Here are a small network's activations along a few directions, averaged over the inputs that share one value of a field.
Values that are neighbours, or in one group, have similar rows; names and order tell nothing.
In the rows, zero is written as 500.
Random noise pushes rows far along 14 fixed directions. That doesn't count. These rows show it; they differ only by the noise:
[396 393 756 539 809 376 405 469 757 560 318 623 260 410 581 767 754 243
 669 430 619 596 598 439]
[413 458 373 845 609 381 469 408 521 342 543 488 234 348 708 484 606 657
 516 352 420 528 533 435]
[495 502 527 871 511 259 378 369 558 368 495 759 284 517 315 456 682 582
 571 516 716 548 672 381]
[423 610 503 398 696 668 363 658 640 450 481 412 535 456 454 557 517 495
 400 358 649 445 578 745]
[430 603 384 380 452 692 465 462 745 408 599 352 483 625 478 496 627 425
 454 384 460 475 669 637]
[459 314 406 497 348 558 587 514 813 610 687 336 784 477 688 493 444 381
 630 502  62 384 774 381]
[461 405 539 441 497 601 361 545 794 523 534 490 265 459 527 566 395 265
 344 419 589 591 639 493]
[667 429 684 652 422 392 555 541 691 592 171 421 473 222 475 572 547 266
 836 286 285 661 687 421]
[624 411 495 545 662 292 359 312 457 579 477 485 340 413 445 514 864 570
 697 491 462 477 468 523]
[374 504 493 757 454 421 674 324 672 406 554 604 199 569 476 501 583 559
 504 443 583 576 539 299]
[463 567 589 578 704 335 543 635 563 492 367 680 276 377 694 501 500 481
 557 482 674 576 475 546]
[606 395 490 419 521 542 528 431 678 592 568 385 429 391 581 431 565 382
 649 475 339 442 492 544]
[430 477 753 343 404 718 689 430 722 601 373 551 463 596 332 406 328 329
 476 546 639 662 440 479]
[400 454 562 637 619 257 709 563 639 518 595 620 276 485 556 364 600 594
 622 479 536 568 538 372]
[622 346 650 626 295 378 537 328 521 541 338 562 342 427 427 263 503 394
 686 515 364 765 556 365]
[351 344 583 642 683 603 293 378 464 203 686 517 402 490 479 304 606 444
 491 444 491 517 589 552]


Field Kobap:
e13: [417 723 432 473 405 657 565 603 738 407 392 431 412 550 643 459 523 362
 527 370 540 657 654 645]
e10: [333 674 420 613 516 814 483 326 775 465 334 538 768 545 787 709 548 423
 655 631 524 301 476 615]
e4: [724 513 512 436 331 657 605 294 189 407 537 446 399 480 429 464 354 444
 407 574 501 421 140 482]
e7: [353 528 633 584 678 477 621 647 709 632 436 514 440 450 397 321 612 672
 657 426 647 643 457 553]
e2: [368 668 632 382 609 333 610 686 432 190 622 725 340 714 613 367 692 353
 544 535 645 585 587 537]
e1: [199 517 398 542 527 495 634 575 686 544 486 417 560 612 683 788 549 591
 390 348 409 570 659 374]
e3: [432 492 505 354 562 419 504 640 239 451 661 670 526 652 595 493 340 438
 346 709 570 437 400 403]
e16: [542 440 543 363 540 368 649 625 300 508 511 526 511 525 744 662 460 321
 537 597 340 482 402 349]
e15: [532 379 639 456 448 510 688 526 243 601 423 462 713 461 557 550 296 503
 491 593 317 523 263 387]
e14: [351 693 339 578 538 494 604 425 515 646 373 452 594 600 557 729 631 842
 501 500 519 461 335 471]
e5: [569 462 535 512 494 338 497 601 425 514 558 741 554 507 520 552 338 420
 457 646 641 403 550 386]
e11: [332 527 436 562 537 492 526 522 690 502 509 334 285 577 424 412 683 661
 507 332 495 646 503 477]
e6: [609 585 534 249 501 521 570 465 333 407 611 473 294 642 307 378 603 513
 464 472 645 518 344 603]
e9: [293 656 474 563 554 595 443 573 611 277 430 515 597 627 611 336 614 523
 567 535 483 599 604 707]
e12: [400 509 651 533 473 417 847 777 622 442 495 535 354 419 614 439 343 432
 533 356 460 628 537 350]
e8: [405 360 627 422 667 637 315 526 634 726 367 575 672 440 570 722 360 384
 402 623 665 473 473 544]
The values of Kobap form a ring.
Going along Kobap from e12 by way of its neighbour e2, in what order are e3, e14, e5, e9, e8 met?
> e9, e3, e14, e8, e5
Name the neighbours of e7, in listed order.
> e13, e10
Name the neighbours of e15, in listed order.
> e4, e16

Field Zut:
b8: [458 537 494 365 718 526 486 361 100 428 557 443 705 591 523 629 678 631
 593 474 448 315 367 575]
b6: [660 549 392 710 365 573 601 471 461 403 601 606 298 442 357 457 175 578
 267 459 746 398 437 443]
b9: [567 409 739 518 666 371 586 555 233 430 509 535 480 427 392 788 618 285
 584 455 549 405 385 346]
b1: [527 501 471 390 545 652 429 373 648 611 446 214 458 520 369 975 762 388
 563 288 392 374 459 460]
b18: [261 437 689 319 641 412 637 491 517 556 441 307 656 625 344 452 792 527
 729 328 292 665 639 443]
b14: [496 681 434 495 446 488 708 645 952 728 462 582 573 576 130 535 399 703
 401 530 862 405 625 534]
b11: [433 419 329 891 491 433 226 389 775 553 538 592 441 467 372 956 640 482
 474 414 593 389 797 279]
b13: [491 644 371 165 273 433 776 412 505 896 296 538 657 717 581 502 360 830
 312 809 488 550 271 471]
b10: [203 760 537 766 533 656 770 549 264 246 373 459 573 537 495 465 439 835
 408 362 632 528 310 485]
b2: [656 289 584 324 533 671 600 320 865 735 752 416 411 446 379 250 565 422
 617 624 517 417 374 590]
b12: [611 770 631 380 281 329 883 649 373 448 375 780 480 721 342 556 375 448
 482 542 723 518 466 379]
b17: [691 585 376 291 349 607 420 512 824 838 345 447 441 375 647 342 455 619
 429 625 551 516 362 811]
b5: [499 557 653 155 695 511 734 791 420 890 240 317 676 487 360 769 410 702
 411 450 603 525 188 595]
b15: [450 341 652 738 651 358 536 675 382 473 643 627 340 342 408 464 318 476
 433 428 721 547 465 280]
b16: [587 652 316 721 667 438 349 381 440 414 280 345 575 343 612 736 828 654
 682 409 319 368 470 648]
b7: [400 661 646 243 507 620 766 505 685 528 617 558 878 805 308 589 630 301
 747 682 470 251 545 457]
b3: [627 925 344 354 184 404 686 404 249 412 327 424 701 823 133 818 705 397
 582 363 490 500 644 431]
b4: [510 432 481 730 490 326 284 602  62 121 888 681 636 482 378 354 393 521
 424 489 551 389 740 355]
A value of Zut combines one of 6 hidden first parts with one of 3 second parts; all combinations occur once.
b1 and b10 share the first part; b1 and b11 share the second. Which value has the first part of b11 and the second part of b10?
> b15
b13 and b17 share the first part; b13 and b16 share the second. Which value has the first part of b16 and the second part of b17?
> b9
b6 and b14 share the first part; b6 and b8 share the second. Which value has the first part of b8 and the second part of b14?
> b18

Field Zogam:
p3: [554 742 426 320 665 730 531 489 712 512 371 331 678 454 505 825 672 453
 596 356 524 214 499 778]
p7: [728 514 414 697 246 581 215 472 389 495 347 412 725 384 269 791 332 423
 390 445 433 387 586 459]
p9: [116 726 479 384 809 441 579 648 719 456 454 597 379 684 739 613 739 619
 412 442 750 607 577 612]
p4: [729 467 424 546 374 281 244 434 184 488 315 593 293 411 716 500 483 396
 473 638 433 650 418 456]
p10: [126 590 555 210 809 214 525 753 303 482 543 633 653 850 622 700 761 558
 398 555 584 606 690 484]
p8: [457 599 547 706 768 424 376 650 545 447 374 768 533 354 685 752 435 431
 557 545 764 362 518 555]
p5: [386 654 453 332 413 606 527 654 558 552 608 449 799 750 234 404 501 659
 404 537 574 461 627 587]
p1: [605 657 419 483 590 805 482 372 467 460 546 368 694 456 203 740 494 661
 358 403 714 154 361 711]
p2: [542 495 538 446 372 282 205 469 240 522 348 685 501 620 329 344 530 648
 356 621 653 746 633 533]
p6: [418 379 506 864 794 365 398 606 457 289 665 506 254 269 615 247 663 647
 644 365 493 492 474 515]
The values of Zogam form a line.
Going along Zogam from p7 by way of its neighbour p4, in what order are p3, p9, p8, p2 met?
> p8, p9, p2, p3
Fewest steps between p10 and p6?
> 3
